Each row below holds a small network's activations on one input, seen along a few directions.
In each table, some parts of the input vary, and every possible input appears once, in random order.
Descriptions start from the smaller parts, as in this example, which fits no table here: one of 8 places around a ring, together with either a single point or one of 11 places around a ring or (one of 3 separate values, together with one of 4 places along a line).
Shared parts are said once, and a part with two or three values counts as separate values.

Other details of the inputs shift rows strongly along three fixed directions, in all tables alike. That doesn't count.

Rows:
row 1: [-42  26  13   3  -7  15  10 -15   4  -4  20  12]
row 2: [-21  10  15  25  21  -6   4  18  -7 -10 -11  -4]
row 3: [  9  -3   4   1 -12 -12  -5   9   6 -11  13   3]
row 4: [-10 -26 -24 -29 -13   7   9 -50  13  19  10  16]
row 5: [-35  18   1  -4  -6  13  18 -10  -5   2  25   6]
row 6: [14 -4 -5 -6 -2 -5 -8 17  1  0 -3 14]
row 7: [-10   7  21  23   4 -30 -16  41   5 -30   7  19]
row 8: [-11  14  25  22  -7 -29 -25  32   5 -32  12   3]
row 9: [-27  17   6  -6   2  18  23   6  16   8  17  24]
row 10: [ -4   0   0  22  36   8  25   4 -12  15 -25 -41]
row 11: [ -2 -31  -2  -9   1 -20  -6  -7   0  -6  12  -5]
row 12: [-13  20   5  -5   1   7   2  17   8   6   3   3]
row 13: [ 50 -25 -28 -21 -29  -1 -15 -33  10  10 -12  13]
row 14: [-15   5  22  27  -4 -32 -17  22 -10 -38  16   2]
row 15: [-27  14   2  -2   1  11  27   1  13   6  23  17]
row 16: [-25  23  -3 -22 -13  38  26 -27  21  25  19  11]
row 17: [ 18  -1  11  -9 -16 -10 -22  17   9 -18  10  21]
row 18: [ 30 -10  -7 -30 -45 -10 -36  -6   2 -18  27  41]
row 19: [ 42 -10 -10   4   9  -1 -14   2   7  15 -46 -25]
row 20: [ 41 -13 -10  -1  13   4 -16   1 -17  12 -41 -32]
row 21: [  6  -6   2  -3  -1  -6 -12  11 -15 -13   3  17]
row 22: [-10   5  13  18   2 -33 -12  44  -6 -28  20  10]
row 23: [ 38 -16   3 -12 -10  -2 -24  -4  -9 -12  -9   6]
row 24: [ -6  10   9  18  26  16  13   0  -9  15 -25 -51]
row 25: [-21  17  16  17  11  -3  -4  18 -15  -9   1 -25]
row 26: [-44  -5 -18 -28  -1  18  29 -34   9  27  25   7]
row 27: [ 51 -32 -19 -28 -15  13 -12 -30  -7   6 -12  24]
row 28: [ 11  -2  11  -1 -14 -12 -27   2  -4 -25   3  23]
row 29: [-31  12 -12 -10  -2  30  33 -39   6  18  12  24]
row 30: [ -7   4  -6  20  35   6  22   7 -17  18 -26 -41]
row 31: [ 12  -5 -19   0   5   9  15 -16  11  22 -18  -2]
row 32: [ -5  11  -7  17  23   3  19  14   0  24 -23 -49]
row 33: [ 41 -23 -10   7   9  -3  -5 -10 -14   7 -30 -39]
Description of these inputs: one of 3 separate values, together with either a single point or (one of 2 separate values, together with one of 5 places around a ring).
Q: Changing only the choice among 3 separate values turns row 15 into row 22. The same change can be made to row 23. Which row results?
A: row 20
Q: Which other rows does row 12 become when the place on the ring of 5 takes its other values? List them by row number.
A: row 6, row 18, row 22, row 32
Q: Start at row 25 and move only the place on the ring of 5, one step at a time. The first step leads to row 20. Which rows follow, in order?
A: row 21, row 30, row 5
Q: Which other rows does row 13 become when the choice among 2 separate values takes its other values? List them by row number.
A: row 14
